Each row below holds a small network's activations on one input, seen along a few directions.
Each table varies a few parts of the input and shows all the possible inputs, shuffled.
Descriptions start from the smaller parts, as in this example, which fits no table here: line(6) and (point or line(9) or (values(2) and ring(8))).
Shared parts are said once, and a part with two or three values counts as separate values.
In the rows, zero is written as 128.

Other details of the inputs shift rows strongly along two fixed directions, in all tables alike. That doesn't count.

Table:
row 1: [118 144 119 113 172 101 109 100 115 132  82 149]
row 2: [129 147 105 164  23 173 188 103  70 145 151 134]
row 3: [121 149 122 119 178  95  94  90 118 138  84 151]
row 4: [133 110 151  92 140 113 135 174 143  90 145  89]
row 5: [132 148  81 149  72 150 128  78 121 147 113 165]
row 6: [120 129 141 121 185  96  86  99 136 134  99 128]
row 7: [ 78 100 137 123 123 152 110 188 119 138 148 127]
row 8: [137 125 135 163  40 168 185 133  91 133 156 118]
row 9: [123 108 135  97 148 110  96 135 133 120 116  97]
row 10: [ 72  99 116 106 164 121  73 182 147 140 126 144]
row 11: [156 106 173 129 150 119 154 169 130 101 165  96]
row 12: [137 102 177 122 144 122 160 172 111  99 143  87]
row 13: [147 116 177 159  99 142 185 157  90 111 169  94]
row 14: [ 77 121  84 122 143 138  57 142 138 151 117 174]
row 15: [119 165  72 128 111 121 110  84 128 138  86 155]
row 16: [110 158 111 118 148 126 117  98 117 131  88 142]
row 17: [128 107 167 101 179  96 100 143 162 108 128 115]
row 18: [160 158 102 168 105 148 146  85 113 151 129 159]
row 19: [136 144 116 164 106 143 140  81 116 136 135 149]
row 20: [121 140 124 135 142 109 107  96 143 137 102 149]
row 21: [158 125 142 161  78 161 200 150  99 110 170 116]
row 22: [113 133 137  87 156 103 119 144 127 112 108 111]
row 23: [ 93 126  81 124 148 144  59 152 145 165 120 175]
row 24: [147 131 130 140  67 155 185 159 113 107 170 105]
row 25: [149 159  95 172 105 153 140  66 120 160 128 165]
row 26: [119 114 181 110 155 108 137 152 130 116 133 112]
row 27: [154 103 161  99 187 110 134 170 151 106 135 101]
row 28: [123 118 152  97 142 111 127 163 129 104 127  89]
row 29: [ 72  89 161 102 145 136 120 221 118 131 161 118]
row 30: [125 108 161 100 170 114 137 173 145  95 130  84]
row 31: [145 122 134  93 147 119 131 163 151 112 137 101]
row 32: [131 115 150 105 157 127 131 155 143  94 135  96]
row 33: [139 167  76 136 134 148 113  78 139 146  93 157]
row 34: [155 113 137 128  98 147 159 155 136 132 155 116]
row 35: [150 121 143 157  80 158 194 143  98 106 163 117]
row 36: [142 157  55 131 107 141  92  61 136 163  95 164]
row 37: [124 156 108 153  99 153 142  98 102 132 111 132]
row 38: [137 117 145 130 138 119 155 148 120 110 129 114]
row 39: [158 124 159 158  82 160 187 147 124 129 178 120]
row 40: [117 127 155 118 175 103 118 118 123 129 117 126]
row 41: [119 136  91 116 139 107  89  91 146 146  80 155]
row 42: [133 142 117 180  38 158 188 108 105 144 159 140]
row 43: [119  97 171  84 161  98 125 175 136 114 126  99]
row 44: [145 116 144 116 142 118 129 144 160 133 146 116]
row 45: [132 143 116 138 156 103 108  94 127 134  99 146]
row 46: [ 85 131  74 132 133 146  64 140 136 159 119 179]
row 47: [150 103 153 137  77 153 180 171 125 114 176 102]
row 48: [136 112 155  98 174 122 128 169 154  94 137  89]
row 49: [127 123 128 102 176  91  83 121 172 130 114 128]
row 50: [124 144 113 147 146 113 113  81 130 144 106 150]
row 51: [115 141 131 135 106 122 140 108 115 144 126 139]
row 52: [116 124 143 112 158  98  95 120 146 133 111 118]
row 53: [136 140 117 138 158 118 104  88 141 137 118 145]
row 54: [128 160  81 166  68 148 132  61 122 154 122 171]
row 55: [137 117 109 104 138 119 100 124 147 124 123 116]
row 56: [140 129 145 140 125 130 134 126 140 124 143 131]
row 57: [140  92 150 105 111 132 143 166 132 101 163  85]
row 58: [122 136  84 119 121 118  96  88 132 141  95 140]
row 59: [135 146 138 188  43 169 184 104  87 140 154 138]
row 60: [135 147 107 129 168 103  85  79 136 132  92 155]
Description of these inputs: line(6) and (point or ring(9)).
Q: Changing only the line(6) part turns row 10 into row 14. The same change can be made to row 38. Which row results?
A: row 35
Q: Change only the line(6) part in row 20. List by row number the other rows that result.
A: row 17, row 26, row 39, row 56, row 59
Q: List by row number the other rows that have the line(6) part in common with row 55.
A: row 11, row 21, row 24, row 46, row 47, row 48, row 49, row 53, row 56

Table:
row 61: [115 107 158 109 149 112 126 156 127 124 133 104]
row 62: [131 135 109 152  78 148 143 112 126 140 138 147]
row 63: [128 129 129 143  96 139 137 121 108 140 137 137]
row 64: [118 140 104 140 106 140 128 111 105 138 117 155]
row 65: [116 140 114 152  75 153 161 125 101 127 140 136]
row 66: [127 140 120 162  74 149 151 114 101 149 138 144]
row 67: [129  99 171 118 101 140 172 196 117  92 173  83]
row 68: [107 127 142 117 144 121 117 128 125 132 120 122]
row 69: [127 106 148 133 117 131 140 147 126 126 153 122]
row 70: [113 122 134 109 187 113  81 134 155 127 113 137]
row 71: [120 107 144 114 147 112 120 149 151 124 135 122]
row 72: [128 130 114 131 112 140 132 142 122 130 132 129]
row 73: [135 107 153 113 114 129 142 165 134 117 153  95]
row 74: [126 106 146 111 155 123 122 164 149 117 144 118]
row 75: [119 136 115 138  98 142 149 133 113 131 131 141]
row 76: [157 110 172 115 165 104 144 133 132 101 126  93]
row 77: [153 139 143 115 163  96 136 105 141 115 115 118]
row 78: [119 120 123 122 146 126 112 141 121 130 124 130]
row 79: [152 129 150 103 190  85 112 105 143 112 108 116]
row 80: [127 138 100 151 109 141 114 102 119 147 130 156]
row 81: [151 169  86 119 157 101  96  45 145 135  80 147]
row 82: [151 162 122 168 104 140 158  68 107 132 110 141]
row 83: [117 140 117 167  65 161 168 123  87 132 145 137]
row 84: [128 105 154 131 136 126 133 167 134 122 160 110]
row 85: [151 173  70 139 135 117  99  27 135 142  65 157]
row 86: [129 131 120 162  89 161 154 130 111 138 154 143]
row 87: [109 119 139 112 175 103  87 128 155 131 114 133]
row 88: [131 105 147 127 132 139 135 159 127 120 157 121]
row 89: [124 110 145 106 154 125 129 170 144 123 139 116]
row 90: [114 121 121  85 170 102  85 125 152 128 100 114]
row 91: [154 168 125 170  90 144 176  72 101 132 132 140]
row 92: [140 136 108 159  70 158 151 124 118 138 154 140]
row 93: [113 119 127  99 194 104  79 140 153 136 102 136]
row 94: [124 120 116  94 168 118  90 141 158 129 112 123]
row 95: [134  99 169 117 103 141 176 202 120  98 172  90]
row 96: [112 142 121 127 143 117  94 104 132 145 103 148]
row 97: [134  97 168 127 116 150 167 189 116 115 177 101]
row 98: [162 138 142 116 149 104 138 107 141 111 119 113]
row 99: [118 143  98 156 103 146 132 116 105 148 123 150]
row 100: [115 117 137 111 144 117 115 129 122 131 121 122]
row 101: [137  93 171 130 110 139 172 196 131 109 189  90]
row 102: [114 126 113 102 146 116  98 130 139 116 108 119]
row 103: [112 135 131 136 118 139 137 136 113 127 129 137]
row 104: [115 150 104 161  95 156 138 113 102 145 128 151]
row 105: [110 125 133  99 194 110  80 138 153 133 104 136]
row 106: [114 144 103 151  87 150 136 102  95 135 124 150]
row 107: [158 124 175 127 148 107 165 138 127 105 147  95]
row 108: [142  98 162 126 107 149 164 188 133 106 180  99]
row 109: [127 137 114 120 123 119 104 113 137 140 109 142]
row 110: [119 110 141 109 154 118 124 171 136 119 136 111]
row 111: [112 139  99 138 139 116  91  90 139 152 100 163]
row 112: [100 144 113 126 146 121  96 107 123 130  99 145]
row 113: [118 141 112 153  90 148 149 123 101 138 129 148]
row 114: [155 148 122 148 119 123 153  81 122 126 107 133]
row 115: [134 129 111 153  66 157 157 120 121 135 152 132]
row 116: [132 134  97 130 119 134 106 114 142 138 126 136]
row 117: [130 119 116 110 147 128 102 136 152 124 127 125]
row 118: [120 121 112 100 163 115  92 144 147 125 111 117]
row 119: [148 164 103 153 136 115 120  50 122 142  80 153]
row 120: [131 110 143 103 148 128 123 170 147 120 138 113]
row 121: [125 144 114 170  82 160 146 115 110 144 151 147]
row 122: [126 108 142 102 133 126 135 173 135 108 141 100]
row 123: [106 122 127  85 185  90  81 124 152 132  93 127]
row 124: [127 125 133 127  94 141 151 137 116 128 141 116]
row 125: [120 150  97 137 111 126 110  90 126 154 103 161]
row 126: [157 132 137 113 165 100 118 101 147 111  97 114]
Q: What is each input in this table made of?
A: line(6) and (values(2) or ring(9))
Q: Changing only the line(6) part turns row 115 into row 62. The same change can be made to row 90. Which row results?
A: row 124
Q: Changing only the line(6) part turns row 97 into row 93. The same change can be made to row 100. Which row results?
A: row 61
Q: List by row number the other rows that have the line(6) part in common with row 112.
A: row 68, row 70, row 82, row 87, row 91, row 96, row 103, row 104, row 105, row 121
Q: Change only the line(6) part in row 70. List by row number the other rows that result.
A: row 74, row 86, row 88, row 108, row 117
Q: List by row number the other rows that have the line(6) part in common with row 110.
A: row 65, row 71, row 74, row 75, row 77, row 89, row 101, row 114, row 123, row 125
Q: Change only the values(2) part in row 81. List by row number the other rows that result.
A: row 85

Table:
row 127: [135 115 129  92 177 106  73 134 159 130 116 135]
row 128: [132 101 172 147  72 170 196 185  84 107 193  87]
row 129: [103 165  80 183  42 183 162  93  92 174 122 189]
row 130: [103  98 163 106 133 143 146 207 121 104 160 100]
row 131: [127 128 122 100 210  75  71  88 161 122  84 140]
row 132: [127 175  90 154 123 119 115  44 115 157  82 173]
row 133: [152 157 143 180  51 159 215 101  86 130 159 129]
row 134: [162  90 202 139 126 126 207 179 126  86 183  78]
row 135: [130 170  39 145 112 152  89  45 125 175  87 182]
row 136: [103 152  67 139 126 129  88 101 112 154  87 174]
row 137: [106 164  57 166  48 175 144  94  83 165 106 189]
row 138: [118  96 181 151  98 149 184 208 108 118 193  97]
row 139: [133 148 138 181  41 171 192 111  84 146 163 130]
row 140: [149 175  73 171  32 152 164  45  98 151 123 158]
row 141: [145 124 186 147  76 147 215 159  94 104 192  86]
row 142: [106  89 156  93 179 102  90 192 158  97 138  94]
row 143: [130 167  79 189  39 179 150  56  98 149 115 161]
row 144: [155 147 146 175  65 171 214 124  81 110 159 115]
row 145: [100  93 186  93 147 123 142 210 139 111 166  93]
row 146: [152 106 168  82 179  74 127 150 168  97 117  81]
row 147: [122 107 172 110 180  99 107 149 146 129 118 108]
row 148: [136 123 122 100 187 112  86 128 164 130 103 111]
row 149: [131  80 178 109 105 166 193 243 132 101 208  70]
row 150: [100 117 106 106 209  88  42 119 164 138  98 154]
row 151: [ 99  87 162  75 173 116 100 198 162  97 135  97]
row 152: [ 99 160  49 154 107 148  86  56 125 173  89 210]
row 153: [127 109 143 116 184 101  86 119 155 127 110 126]
row 154: [130 135 126 107 159 103 102  97 145 108 105 120]
row 155: [148 144 107  92 219  86  82  94 175 124  74 128]
row 156: [164  97 189 144  86 158 189 194 123 104 195  84]
row 157: [141 136 124 177  41 175 195 126  74 137 153 128]
row 158: [127  98 159 107 124 143 143 205 146 112 167 114]
row 159: [113 119 108  80 202  85  52 117 139 139  73 142]
row 160: [120 112 159 107 180 110 101 154 138 110 113  98]
row 161: [116 121 105 100 188 110  73 151 162 133 116 126]
row 162: [140 182  70 171  87 143 136  28 117 139  81 171]
row 163: [115 128  94 119 171 106  61  74 144 152  92 167]
row 164: [144  98 204 122 119 139 199 199 104  76 191  59]
row 165: [137 137 119  90 215  72  79  98 146 121  61 136]
row 166: [112 101 159  91 198  89  85 149 150 133 111 118]
row 167: [108 156  60 140  64 147 114  84 126 164 105 178]
row 168: [ 94 172  71 154 112 132  88  72 117 168 100 183]
row 169: [150 121 152  86 196  88  94 135 166 105 120 113]
row 170: [154 100 170 151  47 154 205 172 112 115 186  78]
row 171: [179 151 132 182  49 170 211 111 102 124 167 136]
row 172: [113 165  87 155  87 144 117  61 101 169 111 172]
row 173: [121 166  59 154 110 142  81  82 133 161 104 194]
row 174: [104 124  98  87 184  77  40 122 173 138  88 138]
row 175: [142 100 173  84 185  90 130 173 129  92 131  83]
row 176: [153 106 163  86 189 102 130 167 156  97 146  75]
row 177: [101  99 158  94 193 105  89 194 142 103 135  97]
row 178: [135 155  69 169  24 163 151  65  98 165 130 163]
row 179: [110 127 100  99 173 103  57  94 154 131  77 143]
row 180: [157 118 190 162  88 143 224 157 100 111 174  97]
Q: Changing only one part turns row 175 into row 140. The same change can be made to row 157. Which row results?
A: row 170
Q: Changing only one part turns row 164 into row 176. The same change can be made to row 160. Which row results?
A: row 148
Q: What is each input in this table made of?
A: line(6) and ring(9)
